These are the activations of a small neural network, seen along a few directions. Each row is one input.
Each table varies a few parts of the input and shows all the possible inputs, shuffled.
Descriptions start from the smaller parts, as in this example, which fits no table here: ring(8) and (point or line(11) or (values(3) and line(6))).
Shared parts are said once, and a part with two or three values counts as separate values.
In the rows, 128 means zero.

Rows:
r1: [145 120 130  97 127 136 116 118 133 110  94 140  74 124 148 142]
r2: [148 142  67 186  43 164 176 186 153 155 135 137 190 146 143  79]
r3: [154 130 124 113 141 136 120 109 141 133  98 150  75 132 127 136]
r4: [160 121 184  63 208 147  73  44 152 122 102 112  58 110 112 155]
r5: [169 105 177  66 200 124  70  44 163 110  96 104  57 119 137 156]
r6: [130 153  79 187  41 191 176 195 133 151 134 134 191 130 139  77]
r7: [148 108 188  51 201 135  69  48 159  98  91  99  59  96 135 168]
r8: [141 142 134 110 142 154 118 114 132 138 100 155  73 124 113 132]
r9: [135 141 134 114 139 162 121 117 124 131  97 150  75 116 125 131]
r10: [135 129 138 102 134 156 119 112 131 117  93 145  76 118 130 135]
r11: [ 75 129 105 154 137  55 151 158  77 123 174 115 183 163 102 139]
r12: [156 137 128 113 137 154 120 106 133 134  93 151  73 135 120 136]
r13: [132 127 142  95 134 144 118 116 138 111  91 141  74 114 139 145]
r14: [174 118 178  67 205 145  74  37 155 118  94 110  58 120 117 159]
r15: [139 134  71 171  31 163 170 197 146 132 132 128 189 136 161  87]
r16: [143 119 173 139 135 114 106 122 144 151 119 174  79  84 159 117]
r17: [125 141  81 170  36 172 172 196 149 134 127 128 189 127 153  90]
r18: [136 156  77 183  43 184 173 191 144 159 137 140 188 138 128  76]
r19: [ 67 143 114 152 143  81 156 157  66 136 179 121 185 157  80 139]
r20: [151 123 129 111 133 131 117 112 140 125  94 145  71 135 139 133]
r21: [147 118 128 108 127 130 111 118 141 119 103 145  75 129 141 140]
r22: [161 100 177  52 193 127  70  49 154  95  96  99  60 108 145 165]
r23: [ 80 141 106 157 138  80 155 152  66 135 171 120 186 166  87 142]
r24: [127 146  76 177  38 183 172 193 145 140 131 132 194 129 141  79]
r25: [165  98 176  62 195 122  65  50 163 102 105 104  60 114 138 163]
r26: [144 139  69 184  34 159 171 190 155 148 131 134 187 145 153  77]
r27: [148 150  68 188  39 181 176 184 145 158 131 139 191 146 133  78]
r28: [ 72 121 104 151 132  53 148 163  76 118 183 114 188 159 104 146]
r29: [ 56 128 119 139 135  71 153 162  72 113 170 110 186 144 105 151]
r30: [140 133  68 181  32 155 166 197 155 141 141 133 191 140 153  85]
r31: [ 67 124 149 183 141  36 143 167  78 148 200 140 194 114 122 123]
r32: [161 100 223  94 205 105  61  51 168 132 122 132  64  69 155 137]
r33: [ 71 126 109 139 130  61 152 163  71 108 175 111 186 154 112 147]
r34: [ 61 143 116 156 141  89 157 162  58 128 176 117 187 149  92 138]
r35: [ 79 130 105 155 143  62 160 152  75 130 179 118 188 165  93 141]
r36: [137 134 111 217  36 141 163 199 155 173 159 159 198  92 171  61]
r37: [154 111 188  55 203 147  74  42 154  99  96 103  61 102 126 158]
r38: [173 107 175  67 208 130  76  40 160 117  99 107  60 119 126 160]
r39: [ 60 136 116 145 138  82 156 158  68 114 174 114 189 149  94 142]
r40: [153 120 184  67 204 156  75  46 145 115  98 107  60 101 124 154]
The inputs of r19 and r18 match in every part but one. If r28 is changed in the same way as r19 into r18, which row does it become? -> r30
Describe the family of inputs behind these rows. -> line(4) and (point or ring(9))
List by row number the other rows that have the line(4) part in common with r13. -> r1, r3, r8, r9, r10, r12, r16, r20, r21
List by row number the other rows that have the line(4) part in common with r40. -> r4, r5, r7, r14, r22, r25, r32, r37, r38
